These are the activations of a small neural network, seen along a few directions. Each row is one input.
Each table varies a few parts of the input and shows all the possible inputs, shuffled.
Descriptions start from the smaller parts, as in this example, which fits no table here: one of 3 separate values, together with either a single point or one of 9 places around a ring or (one of 4 places along a line, together with one of 5 places around a ring).
Shared parts are said once, and a part with two or three values counts as separate values.

Other details of the inputs shift rows strongly along three fixed directions, in all tables alike. That doesn't count.

Rows:
row 1: [-22   2  20   4  -8   8  -5 -30  13 -14  -5]
row 2: [-45   9  -6  38 -15 -15 -16  -2 -24   6 -33]
row 3: [ 20  17 -10  34   3   4  -2  32 -15  13  12]
row 4: [  2  -5   6 -46 -13   0  10 -33  17 -15   7]
row 5: [-37  11  17  19  -6   2 -15  -7   8  -9 -26]
row 6: [ -8  -4  -2 -24 -18 -14   6 -34  -6 -15   2]
row 7: [  5   1  33   4  25  17 -23 -23  46 -25   7]
row 8: [  2  15 -22  55  12  -4 -19  54 -24  25  -8]
row 9: [ -4 -15  18 -34  -8  20  25 -37   0 -23  13]
row 10: [ 47 -27  14 -15   8   8  24   7   8   2  31]
row 11: [-26   2   2   7 -15  -1   0 -14  -9   7 -20]
row 12: [ -6  -5  13 -12  -1  -7 -16 -42  17 -17 -13]
row 13: [ -6 -18  -9 -33 -32 -23  29   9 -12   8   5]
row 14: [ -7 -17  28  26  36  25 -22 -24  22 -17 -11]
row 15: [-11 -11  -4 -29 -16   4  25 -26 -11   7 -11]
row 16: [ 38  -8 -26 -22  17  13  26  34  -9  25  13]
row 17: [ 23  15 -19 -16  -8  -2  16  36 -15  16  26]
row 18: [ 40 -19  15 -12   3   4  19   8  11  10  20]
row 19: [-34  11   5   2 -20  -4  -1 -12   5  -5 -13]
row 20: [-25  20  -2  32 -12 -27 -31  -8  -4   1 -29]
row 21: [-23  12  -9  34  -6 -31 -34  -8 -12  -4 -30]
row 22: [ 28  23 -20  -5 -18  -8  19  29 -26  29  19]
row 23: [ 13  13 -23  -6 -12   1  18  36 -15  15  19]
row 24: [ 23  -3   2 -20   9  25  18  19   4  -2  23]
row 25: [  4 -10  17  19  34   4 -39 -17  29 -28  -2]
row 26: [ -7 -14  41   8  33  38 -21 -24  45 -20  -5]
row 27: [ 34  17  28  39  44  26 -34  28  36  -1  17]
row 28: [ 49  -7  22  26  58  27 -35  11  38 -20  29]
row 29: [  3   4 -17 -34 -21 -18   9 -12  -3   3  -7]
row 30: [-19   5 -14 -30 -25 -18  14 -11  -6  -7   5]
row 31: [-18  -7 -15 -33 -22   2  25  -1 -16   6   0]
row 32: [ -9  -2   9 -26 -17  -1  15 -30  -7 -14  15]
row 33: [ 30  -2 -20 -17   9   9  23  23  -6  28   0]
row 34: [  6  -1  38  16  29  17 -28 -32  43 -26   5]
row 35: [ -9  -9  -6 -27 -39 -27  29   4 -11  15  -6]
row 36: [  8  -1 -18  23  16   4  -3  31 -17  17  -3]
row 37: [ -3 -13  -5 -48 -10  -7   7 -28  10 -18   4]
row 38: [ 49  -6   3  40  56  27 -15  30  11  14   6]
row 39: [-32   4  -6  26  -2 -15 -12  -8 -12  14 -43]
row 40: [ -4  -8  17 -35 -14  17  25 -33   3 -12   6]
row 41: [ 28  -4 -25 -15   7  12  23  36 -14  24  12]
row 42: [-25  -9  14  -6  -1  10   2 -19   1 -22   0]
row 43: [-40  -2 -11  33   8 -16 -21   2 -15   3 -37]
row 44: [-40  14  -4  32  -8 -26 -28  -5  -6 -13 -17]
row 45: [ 10  36 -30  57  -5 -31 -18  48 -31  26  -6]
row 46: [  2 -12   1 -51  -9   1  12 -27  13 -21  16]
row 47: [-28  15 -14   6 -22 -22  -2   6 -25   1  -1]
row 48: [ 29  -4  -7 -12  13  21  16  19   3  20   6]
row 49: [-39  -5  -2  35 -19 -40 -15  15 -17   4 -25]
row 50: [ 33   3 -18  -5   1  13  21  30 -12   9  35]
Each input here is: one of 5 places around a ring, together with either a single point or one of 9 places along a line.
Q: The inputs of row 20 and row 4 match in every part but the place on the ring of 5. If row 12 is changed in the same way as row 20 into row 4, which row does it become?
A: row 29
Q: Change only the place on the ring of 5 in row 40. List by row number the other rows that result.
A: row 5, row 9, row 24, row 42
Q: Change only the place on the ring of 5 in row 31. List by row number the other rows that result.
A: row 2, row 8, row 11, row 26

Rows:
row 51: [11 -5  4 11 19  9 -5  2  4  5 -8]
row 52: [ 4 -6  0  2  1  2  9 16 -1  2 11]
row 53: [  4   6  -2  15  15  -3 -19   9   3  -2  -6]
row 54: [ 13  -5 -14   0  -1  -5  11  13 -14  17  -6]
row 55: [ 11  -1  -6  14  -4  -2  13  30 -16  18   3]
row 56: [  2   5   4   4   2   2 -11 -17   8  -9  -2]
row 57: [  5 -16   3   0  15   0  -7  -1  11  -2   0]
row 58: [-23   2   3  11   0   2  -7   0  -1  -3  -5]
row 59: [  6   0   3  12   6 -10 -14  -6   7  -3  -4]
row 60: [ 11   7 -23   0  -9  -1  14  17 -24  22  -7]
row 61: [ 2  5 -1 11 17 11 -6  6  5  0  2]
row 62: [  4   5  -8 -14 -25 -12  20   1 -16   4  13]
row 63: [-13  -5  10   7   4   6  -2  -1   7  -9   2]
row 64: [ 33 -18  15 -36  22  39  26 -20  16  -7  26]
row 65: [ 4 -5  1  0 17  7 -6 -4  9 -4 -1]
row 66: [ -7  12 -20 -23 -35 -14  22  -8 -25   7   6]
row 67: [-32  -4  11   1 -11   2   2 -19  -5  -5 -14]
row 68: [-32   2   7  -6 -13  -5  -6 -17  -2 -15  -5]
row 69: [-23   9   4  -1 -11  -9  -5 -27  -1 -11  -9]
row 70: [-26  -3   9   5 -12 -12  -6  -5   0 -14  -5]
row 71: [12 -1 10  8 -2 -3  1  6  5 -3 14]
row 72: [12  4 -4  8  6 14  6 13 -8 12  3]
row 73: [11  7 -4  0  3  3  2 21  9 14  1]
row 74: [ 14 -20   7 -55   2  31  31 -30  13 -16  30]
row 75: [ 14 -14  -3  -1   6  -2   5   7  -4  12  -3]
row 76: [-29   6   2  -8  -7  -5  -6 -22  -1 -15 -10]
row 77: [-27   5   8 -11 -15 -11  -7 -13  11  -8 -16]
row 78: [  3   8 -10 -16 -23  -9  17  -1 -17   6  13]
row 79: [ 12 -11  29  -5  20  25  -4 -10  33  -5  -1]
row 80: [-2 -1 10 26  9  8 -5 13 -1  4 -5]
row 81: [-10  -2  -6  17   8  -9 -14   5   1   2 -15]
row 82: [ 16  15 -11  13   6   6  -6  26  -8   7  10]
row 83: [  0  -4 -20 -27 -32 -29  19  -9 -21   9   0]
row 84: [ 8  0 -7  1 11 11 -2  3  4  0  1]
row 85: [ -6   7   1  10  -1 -13 -14 -12   1  -4 -10]
row 86: [  2  -3   1   7  11  -5 -15   0   8  -7  -5]
row 87: [ 15  -4 -15  -6  -2 -14   1  17  -9   8   5]
row 88: [ 23  17   3  15   4  -3 -10  22  12  13   3]
row 89: [-16   4  -1   0  -2  -2 -12 -14   2 -13 -10]
row 90: [ -7   2   9  12   3   1 -10   7   4 -10   4]
Q: The inputs of row 80 and row 62 match in every part but one. If row 72 is changed in the same way as row 80 into row 62, which row does it become?
A: row 66
Q: What is each input in this table made of?
A: one of 4 places along a line, together with either a single point or one of 9 places along a line
Q: Start at row 70 and move only the place on the line of 9, one step at a time. The first step leads to row 90. Which rows follow, in order?
A: row 68, row 82, row 76, row 89, row 53, row 86, row 87
Q: Change only the place on the line of 4 in row 73. List by row number the other rows that result.
A: row 77, row 79, row 88

Rows:
row 91: [-36  31 -30  30 -11 -36 -31   7 -10   6 -35]
row 92: [ 24 -26  15  -7  34  31   2  13  17 -10  16]
row 93: [  4  -7  20 -10   6   6  -1   6  13 -17  18]
row 94: [-13 -10  22  24  34  27 -27 -21  12 -13 -27]
row 95: [30  3  1 13  7  7 -2 10  5  2 33]
row 96: [-32  34 -12  33 -20 -33 -31   2 -26   3 -33]
row 97: [  8  25 -11   8  -4  -6   4  33  -2  22   7]
row 98: [ 24   5 -13   8  -2 -19   1  26   5  34 -12]
row 99: [17  0  4 17  4 10 13 11  1  3 20]
row 100: [-17 -35  -1 -45   0  12  21 -24  -3 -16  -2]
row 101: [-34   1  15  18  -7 -13 -33  -4  11 -23  -9]
row 102: [-18 -14  -2 -22 -20   0  31 -23 -15   1   9]
row 103: [  4   3 -30 -17 -17 -21  14 -15 -22  -2  12]
row 104: [  1  -1  23  33   6 -12 -28  -8  11   4 -34]
row 105: [  2  -6   7 -30 -13  17  25 -17 -10   1   3]
row 106: [-24  12 -18 -24 -38 -11  30   1 -11  12  -7]
row 107: [ 12   6  -7 -40  -3   1  12 -15  13  -4  18]
row 108: [ 25  19  -4  19  -5  10   8  33 -15  16   3]
row 109: [ 18  -2 -17  23  12   7  11  27 -19  22   8]
row 110: [ -3 -24  34  21  20 -10 -33  -8  34 -16 -20]
row 111: [ 10   8  -9   7   1 -13  -3  -2  -8  -1  17]
row 112: [19  5  6 13  7  3  7 11 -1  4 26]
row 113: [ -3 -25 -11 -23   3  11  28 -24 -13   1   7]
row 114: [ 36  -6  -9  23   2 -20   5  23  -7  29   3]
row 115: [ -4  15 -29 -27 -31 -21  11 -17 -31  -1 -10]
row 116: [-21  -8  30  26  14   8 -24   3  24 -25  -7]
row 117: [-56  12  -1 -12 -36 -21  -9 -32   5  -9 -20]
row 118: [-29 -13  24 -18   4  -6 -22 -39  23 -42  -1]
row 119: [25 -9 13 -3 24 35  5 -1  4  0  3]
row 120: [  0  -4  16 -41 -22  12  11 -41   6 -20  13]
row 121: [ 16   8 -20   9  14  13   8  36  -4  28  -2]
row 122: [36  6 25 -3 18 27  1  2 14 -6 22]
row 123: [-12  -5 -28 -28  -7   3  25   0 -15  20 -12]
row 124: [ 14 -18  17  -6  20  22   3  14  13  -8  16]
row 125: [ -9  16 -19   8  -9  -4   9  29 -12  29  -9]
row 126: [-13   3   0  25  17 -15 -40   3   9 -23 -12]
Q: The inputs of row 92 and row 109 match in every part but one. If row 124 is changed in the same way as row 92 into row 109, which row does it become?
A: row 102
Q: What is each input in this table made of?
A: one of 4 separate values, together with either a single point or one of 8 places along a line
Q: Start at row 94 and move only the place on the line of 8, one step at a time. The first step leads to row 119. Which rows follow, in order?
A: row 105, row 108, row 122, row 120, row 96, row 115
Q: List by row number the other rows that have the choice among 4 separate values in common with row 91.
A: row 97, row 98, row 106, row 107, row 117, row 121, row 123, row 125

Rows:
row 127: [-33 -16  18  11   5  -6 -25 -26   7 -14 -40]
row 128: [ -6  -7 -14 -33  -8  16  33  -6 -10   2  15]
row 129: [ 22  -2  39  -7   9  25  -1  -3  31 -16  27]
row 130: [45  6  2 39 14 -7 -6 27  2 19 21]
row 131: [40 12  7  8 20 17 -9  9  4 -6 19]
row 132: [ 24  -8  -6 -41 -17 -11  14 -12  -6  -6   9]
row 133: [ -5   2  14   7   7  -7 -28 -23   8 -18 -14]
row 134: [ -8   8   9  23  13  13 -10  -5   2   6 -19]
row 135: [ 12 -13 -29 -26  -8 -13  26  27 -14  21   1]
row 136: [ 33  24 -16  26  25   6 -13  33   2   8  23]
row 137: [ 19  39 -12  49   6 -10 -23  36 -12  22  -6]
row 138: [  1  -2 -12 -35  -8  13  34 -15  -5  11   7]
row 139: [-50   5  24  15  -8  -7 -23 -14  18 -28  -4]
row 140: [-35  -1  16  16   3   5 -19 -34  10  -8 -37]
row 141: [  2 -15   9 -33 -18  17  34   3 -14   0  11]
row 142: [ 21   2 -22  -8 -22 -24  29   8 -14  22  26]
row 143: [ 23 -13  -1 -42 -18 -15  16  -6  -3  -7   8]
row 144: [-32  20 -21  -6 -36 -24  10   9 -23   2   4]
row 145: [  8   7   5 -33 -28   3  27  -9  -5  -2  20]
row 146: [ 13 -12 -12 -43 -12 -17  17  -3   6  -6  16]
row 147: [ 22  -9 -17 -25 -16 -11  29  22 -15  29  -8]
row 148: [ 15   8 -48  -5  -5 -13  19  37 -33  36  -1]
row 149: [  4 -23  -7 -23 -11  -1  40 -17  -4  15  15]
row 150: [-27  -3  25   9  -7 -24 -29 -24  23 -17 -30]
row 151: [ 12 -24   0 -21 -12   1  39 -18  -9  13  11]
row 152: [ 11 -19  24  -7  28  40   3  -1  16 -19  20]
row 153: [ -5  -5  -2 -33 -16  15  37  -4  -3   9  13]
row 154: [ 36  -9  23 -13  20  11 -11 -16  35 -12  12]
row 155: [-35 -13  17  26  -1 -22 -24 -33   6 -27  -6]
row 156: [  0  45 -21  61   6 -20 -31  41 -10  25 -12]
row 157: [ 38 -20  10   2  26  13  -3  23  10   6  -2]
row 158: [ 10 -28  -2 -23 -12   0  36 -16 -19   5  10]
row 159: [ 15 -10 -14 -42 -14 -13  12  -9  -7  -9  13]
row 160: [ -1   6 -19  54  15 -23 -31  59 -18  23 -32]
row 161: [ 15 -11   9  -5  29  20  -4 -11  25   4  -1]
row 162: [-58   0 -24 -13 -27 -19   7 -28 -21  -1 -32]
row 163: [ 23 -20  17   2  25   8  -1 -17  29 -18  37]
row 164: [-36   7  19  24  -8  -8 -26   4   3 -23  -4]
row 165: [-51   4 -21 -19 -38 -45  -5 -26 -12  -9 -24]
row 166: [  3  18 -17  50  16   6 -17  50 -23  18  -9]
row 167: [ 24 -29  14 -14  35  24  -6  -7  22 -14   6]
row 168: [ 25  11 -17  27  34  20  -4  36  -3  18  10]
row 169: [-38   8   4  13   3 -10 -31 -33  16 -25 -15]
row 170: [  8 -21  25  -9  21  17  -7 -24  29  -7 -13]
row 171: [ 35  -4  19  -9  22  22 -11 -20  21 -22  17]
row 172: [ 26  -7   9 -14  31  14 -13 -16  31 -18  23]
row 173: [ 16   3 -46  -7  -8 -18  19  42 -28  35  -3]
row 174: [-32 -10  17   7   0 -24 -34 -19  15 -29 -23]
row 175: [27 12  0  8 21 18 -6 17 14 -6 31]
row 176: [ -8  -7  -2  16  22   3 -21   0  -2  -2 -18]
row 177: [-50  16  -5 -10 -49 -26   2 -28 -29 -13 -22]
row 178: [-32 -10 -13 -21 -26 -26  15  -7  -6  14 -29]
row 179: [-14   0  18  24   7  15  -9   9  -4  -4 -12]
row 180: [17 -3  5  9 27 30  5 26 11  3 21]
row 181: [-16   1  24  24   2  13  -6  13   7   4 -12]
row 182: [ 19   6  -9 -36 -21  -1  20 -21  -4   1  10]
row 183: [  5  17   1  29   6   0 -19  31  -6  -5  12]
row 184: [-15 -16   2  32  18  -3  -6  -2   5   2  -2]
row 185: [-37   9  12  15   2  -7 -30 -31   4 -31 -14]
row 186: [-58   8  -5  -7 -42 -13  15 -26 -25   5 -35]
row 187: [  5  18 -19  58  15 -14 -31  44 -26  29 -35]
row 188: [ -2  32 -25   4 -39 -21  13  20 -33  23  -3]
row 189: [ 23   4 -23 -27 -21 -26  20  21  -4  20  10]
row 190: [30  0 -3  7 30 26  1 10 17 14  7]
row 191: [ 29  -3  15 -14  26  15 -10 -19  36 -10  19]
row 192: [ 12   7 -15 -37 -17  -3  21 -19   2   2  16]
row 193: [ 23 -21  16 -13  32  24  -1 -11  37  -1   4]
row 194: [-17  -5 -14 -23 -22  -3  17 -21 -26   2 -20]
row 195: [  5  23  -3  52   7   6 -10  51 -14  30 -13]
row 196: [ 29  18 -42  -6 -13 -24   6  35 -36  21  10]
row 197: [ 21  -3  20  -8  22  27  -8 -10  20 -28  30]
row 198: [ 13  -1 -18 -38 -14  -2  15 -16 -12 -11  17]
row 199: [ 29   8 -13  27  32  21  -7  37 -12  13   8]
row 200: [ 36  -4  21 -12  23  16 -11 -21  30 -11  14]
row 201: [-49   2  18  18   2  10 -13 -26  15  -9 -25]
row 202: [-38   8  29  17 -11  -4 -25 -22   6 -29 -14]
row 203: [-44  -4  -4   0 -46 -45   6 -35 -28  -9 -17]
row 204: [  2   4   4 -35 -26   2  28   0   6  -1  28]
row 205: [-43  -6  18  25   1   5 -17   7  -2 -13 -17]
row 206: [ 17  -3 -11 -41 -15 -12  18 -12   9   4  13]
row 207: [ -8  -9   3 -33 -19  13  37   3  -1   9  14]
row 208: [  8 -14 -18 -36  -3  13  25 -12 -15  -1   6]
row 209: [ -1  27 -42  23 -21 -19  12  43 -57  38 -22]
row 210: [-44  13  24  16  -9  -5 -21 -23  21 -20 -10]
row 211: [ 20 -36  19   4  33  23   6 -14  15 -13  21]
row 212: [-21  -3  20  15   8  18 -11 -14   1 -13 -17]
row 213: [-20  15  16  13   0   4 -17 -18  21 -13   0]
row 214: [-26  -3  12  22  10  12  -8  17   8  -3  -2]
row 215: [  9  16  13  30  -2  -1 -17  34  -4  -1   7]
row 216: [ 15   7  -4  26  18   4 -14  17  -2  22 -19]
Q: The inputs of row 133 and row 187 match in every part but one. If row 183 is changed in the same way as row 133 into row 187, which row does it become?
A: row 152
Q: The inputs of row 127 and row 132 match in every part but one. If row 157 is changed in the same way as row 127 into row 132, which row does it become?
A: row 143
Q: The inputs of row 177 and row 212 match in every part but one. If row 189 is changed in the same way as row 177 into row 212, which row does it become?
A: row 178
Q: What is each input in this table made of?
A: one of 2 separate values, together with one of 5 places around a ring, together with either a single point or one of 8 places along a line
Q: Change only the choice among 2 separate values in row 188. List by row number the other rows that result.
A: row 186
Q: Change only the choice among 2 separate values in row 176. List by row number the other rows that result.
A: row 196
Q: List by row number the other rows that have the choice among 2 separate values and the place on the ring of 5 in common with row 214.
A: row 128, row 135, row 148, row 162, row 168, row 173, row 180, row 184
Q: Change only the place on the line of 8 in row 165. List by row number the other rows that result.
A: row 136, row 139, row 144, row 146, row 169, row 172, row 175
